These are the activations of a small neural network, seen along a few directions. Each row is one input.
In each table, some parts of the input vary, and every possible input appears once, in random order.
Descriptions start from the smaller parts, as in this example, which fits no table here: one of 4 places along a line, together with either a single point or one of 11 places along a line or (one of 2 separate values, together with one of 8 places around a ring).
Shared parts are said once, and a part with two or three values counts as separate values.
In the rows, 128 means zero.

Other details of the inputs vary at random and push rows far along two fixed directions, the same in every table; ignore that.

Rows:
row 1: [152 107 218 106 137 130 129 110 144 123 118 144]
row 2: [133 134 134 111 120  51 119 128 148 145 137 165]
row 3: [120 123 126 138 143 187 139 118 118 119 135  92]
row 4: [152 125 216 101 135 133 128 104 151 136 127 138]
row 5: [137 139 135 115 138  41 132 126 119 136 150 144]
row 6: [121 114 124 146 117 188 123 136 132 116 105 110]
row 7: [135 142 138 113 115  49 120 129 143 144 131 163]
row 8: [150 117 219 106 133 130 127 100 142 135 124 139]
row 9: [120 129 132 136 118 196 123 128 139 130 112 103]
row 10: [122 117 131 137 118 192 122 123 140 126 120 105]
row 11: [125 118 120 143 140 181 137 136 117 108 128  90]
row 12: [144 139 130 110 144  48 136 131 118 126 142 163]
row 13: [149 117 213  97 139 133 126 102 156 136 133 140]
row 14: [122 118 132 134 119 192 123 124 142 127 119 106]
row 15: [140 148 130 109 140  48 134 121 115 138 146 158]
row 16: [110 151  42 145 120 115 128 149  97 133 134 129]
row 17: [122 122 124 139 120 190 123 139 141 118 109 109]
row 18: [120 135 126 139 139 194 141 121 110 121 130  97]
row 19: [117 110 135 138 120 189 123 121 132 128 114 109]
row 20: [161 118 209 100 162 125 142 103 129 115 137 130]
row 21: [122 127 120 140 142 189 142 133 113 109 126 103]
row 22: [126 121 122 134 144 188 136 115 117 119 132  92]
row 23: [149 109 213 102 135 130 127  98 149 132 132 139]
row 24: [105 144  39 150 122 110 132 163 101 121 134 135]
row 25: [119 112 132 140 119 191 121 121 133 127 115 107]
row 26: [118 118 135 141 116 191 124 123 128 129 107 105]
row 27: [142 129 128 110 142  42 129 122 123 136 153 146]
row 28: [104 143  39 156 124 101 132 159 109 117 128 121]
row 29: [138 139 127 107 143  49 134 120 119 137 152 160]
row 30: [115 108 133 140 122 189 121 120 130 130 113 108]
row 31: [150 118 212  98 140 134 128 104 156 138 133 142]
row 32: [122 115 131 138 118 191 122 122 139 125 119 105]
row 33: [133 140 130 108 141  52 135 125 115 139 159 166]
row 34: [120 132 125 141 140 189 139 121 113 119 128  89]
row 35: [123 123 132 141 115 193 123 124 134 126 112 102]
row 36: [100 128  47 158 102 104 115 161 121 128 107 137]
row 37: [106 139  44 153 101 108 116 166 134 127 113 135]
row 38: [107 137  46 153 100 108 117 165 133 125 113 134]
row 39: [135 149 133 110 138  51 136 126 111 139 153 164]
row 40: [138 136 137 113 123  51 122 141 149 136 128 170]
row 41: [139 132 138 116 118  48 120 138 145 130 128 168]
row 42: [119 125 126 135 143 193 141 119 114 121 136 100]
row 43: [155 110 216 105 136 130 130 109 148 121 122 142]
row 44: [125 116 124 144 117 187 124 137 137 114 109 108]
row 45: [105 144  52 153  97 113 115 152 128 135 116 127]
row 46: [114 134  37 153 122 100 126 160 108 117 128 115]
row 47: [129 132 140 118 118  47 119 125 131 147 125 165]
row 48: [163 120 210  95 160 133 142 107 122 119 142 144]
row 49: [104 139  54 153  97 110 116 149 124 135 115 128]
row 50: [105 134  47 151 123 101 127 148 111 128 141 113]
row 51: [110 142  43 141 124 113 128 146 102 133 141 132]
row 52: [127 130 121 138 140 190 136 118 112 120 125  89]
row 53: [152 127 216 100 137 135 129 105 152 139 127 139]
row 54: [143 138 131 112 138  42 129 123 119 137 147 144]
Description of these inputs: one of 3 separate values, together with either (one of 2 separate values, together with one of 4 places along a line) or one of 10 places along a line.
Changing only the choice among 3 separate values turns row 11 into row 50. The same change can be made to row 37. Which row results?
Answer: row 2
Changing only the choice among 3 separate values turns row 26 into row 1. The same change can be made to row 7. Which row results?
Answer: row 38
Start at row 46 and move only the place on the line of 4, one step at a time. The first step leads to row 20. Which rows follow, in order?
Answer: row 12, row 48
Which other rows does row 16 become when the choice among 2 separate values takes its other values? List them by row number.
Answer: row 39

Rows:
row 55: [129 139 104 128  97  27 105 139 147 147 107 160]
row 56: [117 122 130 134 138 181 131 105 118 132 134  99]
row 57: [125 129 130 128 132 185 137 118 120 131 132 102]
row 58: [ 98 139  46 146 113 113 121 137 108 141 135 119]
row 59: [132 109 133 136 137 176 138 134 116 105 120 105]
row 60: [152 114 179 112 154  92 142 118 126 113 134 144]
row 61: [152 127 181 107 148  96 133 122 129 120 140 145]
row 62: [128 132  96 116 102  42 106 146 151 145 119 190]
row 63: [107 145  47 149 114 115 124 147 113 141 136 121]
row 64: [130 132 132 133 136 184 133 128 122 122 130 104]
row 65: [136 125 197 114 109 106 120 113 146 142 117 168]
row 66: [150 128 180 103 148  96 137 120 127 118 138 145]
row 67: [134 108 135 140 138 176 134 136 117 106 121 105]
row 68: [150 129 179 107 155  96 139 116 128 117 138 145]
row 69: [105 128  55 154  87 110 107 157 157 128 115 125]
row 70: [113 113 147 138 115 183 120 135 156 130 102 114]
row 71: [125 130 129 133 138 185 139 114 121 130 133 102]
row 72: [107 152  46 149 123 114 130 150 113 127 131 124]
row 73: [149 137 179  99 145 100 138 115 129 130 143 144]
row 74: [120 120 132 134 132 182 125 111 118 135 135  98]
Describe the family of inputs behind these rows.
Answer: either one of 5 separate values or (one of 3 separate values, together with one of 5 places along a line)

Rows:
row 75: [135 113 184 125 139 231 124 110 153 133 112  67]
row 76: [ 95 151  51 170 124 162 129 156  79 130 125 108]
row 77: [131 117  99 125 120  74 106 126 133 147 123 132]
row 78: [119 122  90 139 141 149 142 129 107 110 132  92]
row 79: [132 102 199 119 129 124 128 103 155 128 136 131]
row 80: [145 130 195 111 154 131 150 104 103 135 143 133]
row 81: [160 119 191 103 136 137 128 114 132 124 107 159]
row 82: [125 116 144 129 135 102 129 135 147 114 107 152]
row 83: [122 147 104 113 135  54 137 129  97 137 147 151]
row 84: [ 87 119  49 173  98 155 119 157 131 111 112 112]
row 85: [108 137 112 129 104  58 121 124 139 148 141 168]
row 86: [109 146  61 156 130  46 124 164  90 130 136 138]
row 87: [117 112  82 134 146 191 132 161 125 117 148 111]
row 88: [146 138 199 105 120 133 129 111 151 143 138 133]
row 89: [107 140  45 162 110 158 123 179 135 111  91 106]
row 90: [116 113 142 125 133 100 118 111 150 146 126 130]
row 91: [154 115 193 106 118 134 120  98 134 139 135 143]
row 92: [126 121 193 105 139 135 124  87 148 155 130 140]
row 93: [126 131 105 119 141  44 135 136 104 125 144 136]
row 94: [111 138 114 130 105  60 123 134 136 135 132 176]
row 95: [137 116 107 128 105  49 110 134 133 135 135 149]
row 96: [134 148 149 119 109 109 126 138 142 132 127 147]
row 97: [163 103 192 109 142 128 125 121 140 111 105 144]
row 98: [146 139 169 121 157 237 142  90 124 105 143  90]
row 99: [128 139  97 104 142  71 131 154 124 143 167 179]
row 100: [ 99 145  36 150 123 159 139 138  93 123 130 101]
row 101: [128 138  82 147 144 179 131 125 121  99 139  85]
row 102: [113 119  96 157 139 177 141 140  96 115 126  84]
row 103: [134 128 148 128 114 116 123 134 151 131 132 116]
row 104: [140 137  96 124 144  46 143 126 122 121 149 138]
row 105: [121 130 145 126 130 128 132 127 139 125 107 160]
row 106: [122 140  82 144 136 194 148 119 109 119 133  96]
row 107: [124 114 125 134 121 237 114 106 123 143 108  87]
row 108: [152 141 198 102 137 136 136 127 148 127 110 149]
row 109: [138 131 150 125 115 100 124 144 149 120 125 132]
row 110: [111 148  98 134 114 166 117 131 138 154 117 104]
row 111: [141 123 143 122 108 128 119 124 125 127 123 148]
row 112: [160 100 196 112 126 126 121 115 138 114 124 136]
Describe the family of inputs behind these rows.
Answer: one of 2 separate values, together with either a single point or one of 6 places along a line or (one of 3 separate values, together with one of 4 places along a line)
Changing only the choice among 2 separate values turns row 97 into row 81. The same change can be made to row 87. Which row results?
Answer: row 99
Which other rows does row 102 become when the place on the line of 6 takes its other values? List them by row number.
Answer: row 78, row 86, row 93, row 101, row 104
Which other rows does row 79 become when the choice among 2 separate values takes its other values? List them by row number.
Answer: row 85
Which other rows does row 89 become when the choice among 2 separate values takes its other values? List them by row number.
Answer: row 108

Rows:
row 113: [144 116 158 106 154  56 130  94 134 138 168 113]
row 114: [108 114  35 138 121  54 114 144 139 135 156 130]
row 115: [121 125  77 155 123 144 131 162 116 103 107 115]
row 116: [122 134  77 152 123 144 126 165 124 105 108 113]
row 117: [136 112 181 118 109  76 110 114 146 141 106 159]
row 118: [117 154  55 138 134  60 137 145  91 133 144 137]
row 119: [112 124 111 157 106 221 120 144 145 114  94  88]
row 120: [156 117 212 111 139 179 135 119 155 108 109 112]
row 121: [132 100 202 109 125 175 118  92 142 146 123 142]
row 122: [104 149  77 144 108 111 121 129 117 154 128 121]
row 123: [121 114  95 156 125 169 133 155 107  96 106 105]
row 124: [100 139  53 140  97  78 111 149 136 154 128 160]
row 125: [136 130 175 101 128 112 124 115 154 143 140 159]
row 126: [122 144 102 142 145 200 140 129 102 118 133  83]
row 127: [143 110 196 119 112 118 115 113 151 135 105 143]
row 128: [109 145 108 143 120 200 129 119 122 138 126  86]
row 129: [153 127 198 113 128 136 128 126 159 119 114 130]
row 130: [114 111  47 151 113  47 111 155 144 120 130 116]
row 131: [150 129 169  99 152 110 135 124 134 125 147 156]
row 132: [148 113 172 119 144  50 136 132 118 108 122 166]
row 133: [124 130  94 153 119 194 128 154 135 101 102  98]
row 134: [142 119 186 118 116 100 119 123 155 135 109 146]
row 135: [110 139  64 148 138  84 139 138  79 124 137 130]
row 136: [149 126 157  97 150  56 137 127 126 129 151 180]
row 137: [106 129 110 151 110 212 122 109 113 144 115  86]
row 138: [147 153 166  99 144  79 139 109 130 141 147 139]
row 139: [149 117 217 105 143 228 135 104 156 125 132 114]
row 140: [110 145  55 134 114 120 125 155 134 132 130 139]
row 141: [139  98 220 111 128 228 123  88 147 138 121 121]
row 142: [119 161  67 138 128 115 134 138 111 131 140 117]
row 143: [146 119 163 100 148  64 138 125 116 124 152 176]
row 144: [118 126  98 142 130 242 133 138 131 112 124  98]
row 145: [130 128 179 112 126 101 121  88 121 158 132 139]
row 146: [142 116 158 105 151  53 138 122 113 123 147 183]
row 147: [114 164  73 139 117 115 128 138 121 142 137 116]
row 148: [118 130 100 145 142 177 144 127  83 115 134  93]
Describe the family of inputs behind these rows.
Answer: one of 3 separate values, together with either a single point or one of 11 places along a line
Changing only the choice among 3 separate values turns row 115 into row 118. The same change can be made to row 117. Which row results?
Answer: row 145
Start at row 146 and move only the place on the line of 11, one step at a time. The first step leads to row 143. Which rows follow, in order?
Answer: row 136, row 131, row 144, row 140, row 139, row 125, row 124, row 141, row 121
Which other rows does row 140 become when the choice among 3 separate values takes its other values? List them by row number.
Answer: row 120, row 138
Which other rows does row 132 become when the choice among 3 separate values takes its other values? List them by row number.
Answer: row 135, row 146
